Each row below holds a small network's activations on one input, seen along a few directions.
Each table varies a few parts of the input and shows all the possible inputs, shuffled.
Descriptions start from the smaller parts, as in this example, which fits no table here: values(3) and (point or line(9) or (line(6) and ring(8))).
Shared parts are said once, and a part with two or three values counts as separate values.

Other details of the inputs vary at random and push rows far along two fixed directions, the same in every table; ignore that.
To show where, the next rows are all for the same input, with only those details redrawn:
[ 48  43 -33  23  38  15  -5 -24  17 -20 -29 -44   9]
[-71  -1 -21  81  25  84  14   1  68 -42  86 -39 -30]
[ -8   5  -8 -71 -23 -22 -34  -2 -65  36  14   2  21]
[ 37  36 -27  -6  20   2 -13 -18 -11  -3 -24 -32  15]
[-84 -11 -10  33  -1  60  -1   7  27 -18  89 -21 -18]
[ 38  37 -27  -7  21   2 -13 -18 -12  -3 -24 -31  15]
[ 17  19 -16 -52  -6 -18 -28  -9 -49  23  -6  -8  20]

A family of inputs:
row 1: [ 17  16  -3 -46 -14 -18 -27 -16 -53  17  -5   6  19]
row 2: [-60 -65  20  -5 -17   7 -17  10 -52  34   4  18 -18]
row 3: [ 19 -27   2  25  17 -18   0  -4 -39   3 -47 -20 -21]
row 4: [-17 -36  36 -31 -24 -19  33  33 -20  14  55  48  -2]
row 5: [  1 -12  -7 -67 -41 -66  -3  42 -31  45  -9  21 -18]
row 6: [ 25  36 -22 -12  20   8 -24 -26  -1   6 -37 -24  27]
row 7: [-53 -11  20 -28 -34  18 -32 -17 -27  14  40  32  14]
row 8: [-74   0   8  92   7  80  11 -18  75 -62  74 -15 -24]
row 9: [ 94  13  -3  56  57 -10  33  -7  26 -33 -55 -33   2]
row 10: [-87 -12   7  35  -5  65 -13  -9  31 -18  73   2  -7]
row 11: [-37 -17   9 -22 -52  -3 -20  -8 -35   7  57  16   8]
row 12: [ 55   0   8  34  40  -3  22  -3  19 -16 -46 -13  11]
row 13: [ 68  15  15  20  29 -10  39  -2  41 -20 -46  11  19]
row 14: [-69  -2  11  90   8 108  19 -21  84 -53  64   9 -10]
row 15: [ 52   6  22  -6   6 -36  31   4  13 -12 -27  18  17]
row 16: [-33 -53   0 -20 -29 -31   1  44 -31  33  39   2 -28]
row 17: [-15   1   5 -71 -27  -9 -41 -16 -58  43  -1  29  34]
row 18: [ 27  -6  -7   0  17 -32   2  16  -3   4 -46 -21 -15]
row 19: [-75  -1  -2  84  14  78   7 -11  70 -54  76 -25 -23]
row 20: [-84 -11 -10  33  -1  60  -1   7  27 -18  89 -21 -18]
row 21: [-57  -7   0 -37 -26   5 -30   0 -28  17  50  -1  10]
row 22: [  5   3  19 -61 -40 -22 -22 -20 -64  18  13  36  28]
row 23: [ 24 -26  20 -41  -3 -28  -1  11 -44  31 -25  26  25]
row 24: [-79 -69  13  73 -10  28  14  16   5 -10  61 -15 -49]
row 25: [ 13 -21   4  47  29   2  -3 -14  -6  -5 -61 -24 -16]
row 26: [-83 -14  -4  83  13  55  41  41 107 -36  56 -14 -67]
row 27: [ 62  51  -2  45  24   8   3 -55  38 -49 -51 -20  24]
row 28: [-57 -20   7 -45 -24 -14  -2  45   4  36  15  35 -31]
row 29: [ 18 -41  21 -42 -30 -54   3  21 -61  30  15  17  13]
row 30: [ 60   5  17 -19  10 -19  28   7  10   5 -47  34  30]
row 31: [ 44  43 -31   5  38  19 -18 -30  21   0 -51 -29  25]
row 32: [-59 -21   3 -45 -22  -4   0  47   7  41  11  39 -29]
row 33: [ 47  38  -9  30  21  12  -2 -38  12 -31 -29 -18   7]
row 34: [ 66  52 -12  32  33  23 -11 -51  32 -24 -75 -14  27]
row 35: [ -8   1  23 -63 -41 -13 -33 -27 -53  25   3  45  39]
row 36: [-86 -15  13  29 -12  56  31  34  69 -13  58  37 -28]
row 37: [ 85  48 -14  56  20  -2  11 -54  42 -49 -43 -31  20]
row 38: [ 49  29 -22  17  31 -19  25  21  42  -5 -54 -16 -34]
row 39: [  8 -22   0 -45  -2 -39 -14  24 -36  36 -39   5  -4]
row 40: [ 86  56 -16  34  39 -15  38  -5  57 -34 -69 -12 -10]
row 41: [ 73  12   3  54  49 -13  27 -11  35 -36 -54 -32   7]
row 42: [ 43  -5 -15   2  26 -29   9  21 -12   8 -45 -21 -21]
row 43: [ 91  50 -22  43  26 -29  37  -8  68 -35 -60 -21  -9]
row 44: [-11 -38  16 -16 -12 -37 -20   0 -62  22 -30   1  -9]
row 45: [ 37  32   1 -25   3 -23  14   6  21   1 -56  26   6]
row 46: [-43 -14 -13 -33 -37  -1 -22   7 -33  20  61  -8   8]
row 47: [-52 -48   6 -31 -12  -1  -7  40 -24  40  17  20 -19]
row 48: [ 29 -27  27 -56 -42 -63  20  25 -41  27  18  40  19]
row 49: [-38 -16  -1 -27 -44  -2 -21  -1 -37  13  58   6   9]
row 50: [ 12  14  12 -59 -27 -52   0  14 -17  16 -22  37   5]
Question: The inputs of row 22 and row 27 match in every part but one. If row 20 is changed in the same way as row 22 into row 27, which row does it become?
Answer: row 21
Question: The inputs of row 32 and row 28 match in every part but one. If row 31 is changed in the same way as row 32 into row 28, which row does it become?
Answer: row 6
Question: What do these inputs look like to the network?
Answer: line(5) and (point or line(4) or ring(5))
Question: Which other rows agree with row 49 in the line(5) part? List them by row number.
Answer: row 5, row 11, row 16, row 24, row 29, row 37, row 43, row 46, row 48
Question: Change only the line(5) part in row 29. List by row number the other rows that result.
Answer: row 9, row 12, row 23, row 41

A family of inputs:
row 51: [-55 -24  -2 -41 -34  -8 -25  14 -47  29  47   3 -10]
row 52: [ 45   8  -4 -35  -1 -45   8  16 -18  16 -31   4   5]
row 53: [-46 -30  19  26  -8  34  13   6   9 -13  65  11  -2]
row 54: [-56 -40  20  33  -7  35   3   2   5  -7  42  12 -12]
row 55: [-48 -27   8  78  12  47  17   0  39 -35  42 -17 -31]
row 56: [  1  -1   6   3   8   4  15  13  25   1 -12  15  -4]
row 57: [ 51   7  -3  30  16 -14   8 -16   1 -18 -30 -22   3]
row 58: [-26 -30   8 -44 -36 -37   1  34 -31  30  23  25 -13]
row 59: [-51 -24  -1 -46 -30 -15 -32  11 -54  37  19   6  -7]
row 60: [  7  22 -24  72  47  46   3 -20  55 -32 -30 -43 -19]
row 61: [ -1   8 -17   5   8   6  -5   0   0  -2  12 -25  -2]
row 62: [  1  25   3  -6 -10   4  13   2  35 -12   8  22   5]
row 63: [ 65   5   5 -47  -7 -54 -10 -12 -62  19 -37   1  31]
row 64: [ 67  45 -24   8  39  -1 -15 -31  10  -8 -77 -31  20]
row 65: [ 42  11   2 -37   0 -36   7  11 -12  16 -34  14  13]
row 66: [ 18  11  -8  67  42  25  31   4  71 -30 -37 -18 -26]
row 67: [-41  -7  26 -41 -46   5 -13  -8 -28   7  60  44  22]
row 68: [ 53   5  14 -46  -3 -36 -18 -20 -52  22 -52  19  35]
row 69: [-58   9   4 -55 -42  11 -29  -5 -25  18  60  29  14]
row 70: [-49   0 -13  65  23  66  13   1  59 -33  57 -31 -16]
row 71: [ 81  27 -16  12  31 -39  12  -3  17  -5 -94 -19  -7]
Question: The inputs of row 70 and row 53 match in every part but one. If row 51 is changed in the same way as row 70 into row 53, which row does it become?
Answer: row 57
Question: What do these inputs look like to the network?
Answer: values(3) and (point or ring(6))
Question: Change only the values(3) part in row 54. List by row number the other rows that result.
Answer: row 60, row 66
Question: Change only the values(3) part in row 69. List by row number the other rows that result.
Answer: row 62, row 67

A family of inputs:
row 72: [-44 -26  -2  33   7  14  40  53  62 -11  37   1 -58]
row 73: [ 98   5  -2 -48   3 -71 -22 -26 -87  25 -84 -15  47]
row 74: [ 48  17  -6  66  27   8  19 -28  29 -31 -23 -31   6]
row 75: [ 36  28 -35  46  46  18  -8 -17  23 -22 -35 -63 -15]
row 76: [-83 -36  -1  77  23  71   6   7  35 -22  49 -23 -24]
row 77: [-84 -49  24 -72 -56 -13 -40  17 -75  59  54  45   6]
row 78: [-56  -1  14  -1 -11  45  -5  -4  21  -3  47  31   5]
row 79: [ 61  42  -7  18  30   0 -12 -35  22 -16 -67 -14   8]
row 80: [ 43  64 -31  20  34  25   6 -23  53 -29 -23 -29  11]
row 81: [-40 -17  22  13 -24  22   7  -5   3 -19  62  16  -2]
row 82: [ 20 -37  22 -31 -22 -49  32  37 -21  14 -12  34 -11]
row 83: [-78 -69  39 -79 -53 -39   6  67 -49  62  44  70 -30]
row 84: [108  43   8 -77  -8 -64 -16 -32 -58  21 -70  23  66]
row 85: [-19  32 -30  65  20  47  12 -11  71 -43  20 -36 -13]
row 86: [ -8   3 -16 -30 -16 -14 -24   1 -29  16   2 -10   4]
Question: What do these inputs look like to the network?
Answer: values(3) and (point or line(4))
Question: The inputs of row 77 and row 86 match in every part but the values(3) part. If row 78 is changed in the same way as row 77 into row 86, which row does it become?
Answer: row 80
Question: Change only the line(4) part in row 74. List by row number the other rows that result.
Answer: row 73, row 81, row 84

A family of inputs:
row 87: [ 27  16   5 -59 -19 -25 -44 -38 -70  26 -43  18  38]
row 88: [-78 -53  15 -32 -42  -3 -11  31 -45  31  70  23 -21]
row 89: [ 58  26 -20  56  54  10  20 -10  46 -27 -60 -39  -8]
row 90: [-78 -22  24 -15 -32  22   6  22   8   1  81  39 -13]
row 91: [ 29 -11   3  -8   8 -26  -2   4 -19  14 -43  -3   2]
row 92: [ 35  22 -13  12  29  -8   4  -2  20  -5 -51 -17  -6]
row 93: [-71 -49  37 -35 -51  -3   0  24 -30  20  75  50  -1]
row 94: [ 45  11 -10  22  15 -16   5  -8  16  -7 -49 -17  -2]
row 95: [ 40  22  -6 -21   2 -21   1  -5  -2   4 -32   3  16]
row 96: [ 22  13  -6 -66 -20 -47 -23   3 -42  35 -35  16  10]
row 97: [ 64   8 -14  42  47 -10  11  -8  11 -15 -68 -39  -9]
row 98: [-47 -19  -2  97  26  62  35   9  71 -46  55 -28 -36]
row 99: [ 19  -6   6 -89 -23 -56 -24  13 -69  52 -35  27  20]
row 100: [-74 -46  21   6 -30  19   8  23   1   4  70  22 -15]
row 101: [ 70  40 -10  46  39   8  24 -21  50 -38 -45 -21   9]
row 102: [  4  14 -13 -48 -17 -23 -49 -28 -70  21  -9 -18  22]
row 103: [-77 -39  18 -36 -40   7  -4  27 -30  25  76  31  -6]
row 104: [-66 -19  -6  63   6  58  23  18  58 -25  67 -13 -33]
row 105: [ 38  30 -11   6  17  -8   5  -9  22 -12 -37 -10   4]
row 106: [ 31  13  -1  60  32  18  28 -12  44 -38  -9 -21  -6]
row 107: [ 15   6  -4 -58 -23 -36 -16   7 -37  33 -20  17  12]
row 108: [ 37  40 -17 -27   6   6 -37 -44 -24   3 -19 -18  47]
row 109: [-42   4   4  83  18  69  40   5  93 -54  61  -3 -24]
Question: What do these inputs look like to the network?
Answer: values(3) or (line(4) and line(5))
Question: Change only the line(5) part in row 90. List by row number the other rows that result.
Answer: row 93, row 101, row 106, row 109
